A small network was shown many inputs. Here are its activations along a few directions, one row for each input.
Each table varies a few parts of the input and shows all the possible inputs, shuffled.
Descriptions start from the smaller parts, as in this example, which fits no table here: one of 6 places along a line, together with either a single point or one of 11 places along a line or (one of 2 separate values, together with one of 8 places around a ring).
Shared parts are said once, and a part with two or three values counts as separate values.
In the rows, 128 means zero.

Other details of the inputs shift rows strongly along two fixed directions, in all tables alike. That doesn't count.

A family of inputs:
row 1: [ 79 120 113 213  73 184 126 100 115 105 162]
row 2: [144 147 143  63 173  66 167 136 160 142 129]
row 3: [115 121 131 197  90 180  86  98  93 126 162]
row 4: [133 143 115 177 131  36 138  80 122 195 161]
row 5: [127 123 129  41 144  70 155 129 159 148 115]
row 6: [135 152 119 175 121  45 147  80 127 196 171]
row 7: [136 119 124  87 138 196 117 160 116  96  82]
row 8: [140 148 131 162 134  50 137  64 126 175 199]
row 9: [123 131 119 204  83 179  91  98  91 137 139]
row 10: [157 154 129  57 173  68 169 129 146 144 113]
row 11: [120 113 144  44 148  67 152 131 168 135 133]
row 12: [121 118 148  53 139  61 156 137 174 133 123]
row 13: [121 120 112 208  84 165  86 116  95 127 145]
row 14: [114 115 131 210  84 167  86 112 102 119 160]
row 15: [150 144 123 118 161 180 131 186 115  99  76]
row 16: [ 97 126 111 104 113 199 160 163 138  76  76]
row 17: [117 145 126 139  95  67 133  51 122 197 172]
row 18: [127 151 133 170 129  48 142  76 133 188 191]
row 19: [117 120 133 205  86 177  88 101 101 124 156]
row 20: [136 113 119  93 142 191 114 163 124  93  82]
row 21: [144 113 133 130 169 162 122 193 125  82  81]
row 22: [126 135 138  50 132  69 163 130 162 148 103]
row 23: [124 123 148  37 149  80 156 116 162 142 129]
row 24: [134 126 124 235 116 157 100 127  98 125 161]
row 25: [133 114 120 102 132 176 113 180 127  85  82]
row 26: [130 102 134  95 147 189 111 166 133  80  99]
row 27: [155 145 120 112 162 182 127 181 113  96  82]
row 28: [127 103 134 104 137 174 111 183 137  71  98]
Description of these inputs: one of 2 separate values, together with either a single point or one of 5 places along a line or one of 8 places around a ring.
Question: The inputs of row 7 and row 23 match in every part but the choice among 2 separate values. If row 13 is changed in the same way as row 7 into row 23, which row does it become?
Answer: row 12
Question: Which other rows does row 10 become when the place on the line of 5 takes its other values? List them by row number.
Answer: row 4, row 6, row 15, row 27
Question: Which other rows does row 10 become when the choice among 2 separate values takes its other values? List them by row number.
Answer: row 8

A family of inputs:
row 29: [142 143 140  52 163  49 171 131 163 155 116]
row 30: [128 145 130 148 124  16 143  54 139 204 198]
row 31: [143 127 131 141 145 154 116 153 117 110 116]
row 32: [101 118 143  23 121  70 168 103 178 144 127]
row 33: [ 91 116 121 209  56 142  93  54 105 154 193]
row 34: [144 124 132 141 146 152 113 156 117 108 119]
row 35: [142 135 125 141 142 156 123 151 114 112 110]
row 36: [138 143 127  84 152  80 161 131 147 149 111]
row 37: [102 119 137  61 120  97 161 118 167 128 125]
row 38: [103 104 131  92 101 176 121 140 137  96 103]
row 39: [142 124 128 123 147 154 120 163 123 106 102]
row 40: [142 120 130 122 148 151 118 165 124 104 104]
row 41: [ 91 121 119 224  61 137 101  59 107 152 195]
row 42: [105 112 129 114 106 177 125 145 134  93 110]
row 43: [144 117 127 151 145 190  99 170 107  86 110]
row 44: [129 144 125 180 114  46 126  62 123 195 195]
row 45: [143 131 129 141 142 156 119 152 116 111 113]
row 46: [142 138 123 143 143 158 126 151 113 115 109]
row 47: [138 145 135  52 163  51 174 126 162 154 118]
row 48: [ 90 116 118 198  64 135 107  72 115 147 178]
row 49: [141 132 135 103 151  84 139 132 141 142 131]
row 50: [142 127 127 124 144 155 123 161 122 107  99]
row 51: [105 107 131 102 101 183 116 139 132  95 109]
row 52: [144 124 124 151 140 193 106 166 106  90 104]
row 53: [143 131 118 151 142 194 114 165 104  94 100]
row 54: [140 131 123 124 144 157 127 161 120 108  96]
row 55: [129 145 110 238  98 125 101  77  87 168 181]
row 56: [140 147 136  51 162  49 175 129 162 157 113]
Question: What is each input in this table made of?
Answer: one of 4 places along a line, together with either one of 2 separate values or one of 5 places along a line
Question: The inputs of row 42 and row 37 match in every part but the place on the line of 4. If row 55 is changed in the same way as row 42 into row 37, which row does it become?
Answer: row 53
Question: Which other rows does row 52 become when the place on the line of 4 takes its other values? List them by row number.
Answer: row 29, row 45, row 50
Question: Which other rows does row 32 become when the choice among 2 separate values takes its other values? List them by row number.
Answer: row 37

A family of inputs:
row 57: [133 132 144  81 167  80 163 154 159 127 117]
row 58: [134 127 141  84 155  75 161 151 164 129 112]
row 59: [110 135 100 224  70 140 100  70  90 168 169]
row 60: [134 114 121 164 127 187 101 179 109  83  96]
row 61: [119 136 108 221  80 143  93  61  83 171 169]
row 62: [139 144 137  49 157 105 166 137 149 128 105]
row 63: [143 114 117 155 131 194  93 175 102  95  94]
row 64: [118 136 133  66 139  98 178 142 166 124  96]
row 65: [146 119 125 164 154 193 104 173 108  79 116]
row 66: [112 153 121 148 114  27 164  39 143 201 202]
row 67: [158 125 129 149 148 197  85 169  98  96 106]
row 68: [101 153 127 154 104  26 169  46 146 203 196]
row 69: [ 99  93 136 211  70 134  68  70 109 140 209]
row 70: [157 124 132 154 152 194  94 171  98  85 113]
row 71: [ 96 102 148  26 113 114 148 122 174 113 120]
row 72: [140 145 135  43 153 108 159 136 149 138  98]
row 73: [115 136 126  58 132  96 172 144 161 127  89]
row 74: [150 116 124 152 140 193  86 164  95  99  96]
Question: The inputs of row 71 and row 69 match in every part but one. If row 64 is changed in the same way as row 71 into row 69, which row does it become?
Answer: row 58
Question: What is each input in this table made of?
Answer: one of 2 separate values, together with either a single point or one of 8 places around a ring
Question: Which other rows does row 74 become when the place on the ring of 8 takes its other values? List them by row number.
Answer: row 57, row 58, row 60, row 63, row 65, row 67, row 70

A family of inputs:
row 75: [112 115 146 141 124  43 140 101 158 151 183]
row 76: [130 124 144  62 175 101 178 196 177  90  84]
row 77: [176 135 119 160 174 209  96 198  85  86  73]
row 78: [144 133 133   8 154 130 144 153 145 127  70]
row 79: [130 158 113 118 113  73 150  65 122 196 139]
row 80: [115 108 121 205  65 196  54  79  81 130 172]
row 81: [140  95 163  35 180 105 133 180 171  89 111]
row 82: [132 156 117 163 145  42 167 104 139 170 160]
row 83: [179 134 143  42 201 104 133 184 140 121  84]
row 84: [ 79 118 108 236  51 195 105  93 102 118 160]
row 85: [ 75 114 137 108  74  72 150  68 163 156 171]
row 86: [165 148 118 171 170 215 120 206  93  76  71]
row 87: [150 122 147 127 143  45 107  91 135 171 185]
row 88: [119 155  97 240  77 197 109  90  72 143 141]
row 89: [103  81 137 105 103 251  83 168 122  48  96]
row 90: [100 155 107 128  98  71 178  73 144 175 147]
Question: What is each input in this table made of?
Answer: one of 2 separate values, together with one of 8 places around a ring
Question: The inputs of row 88 and row 86 match in every part but the choice among 2 separate values. If row 78 is changed in the same way as row 88 into row 86, which row does it become?
Answer: row 83
Question: Which other rows does row 82 become when the choice among 2 separate values takes its other values? List them by row number.
Answer: row 90
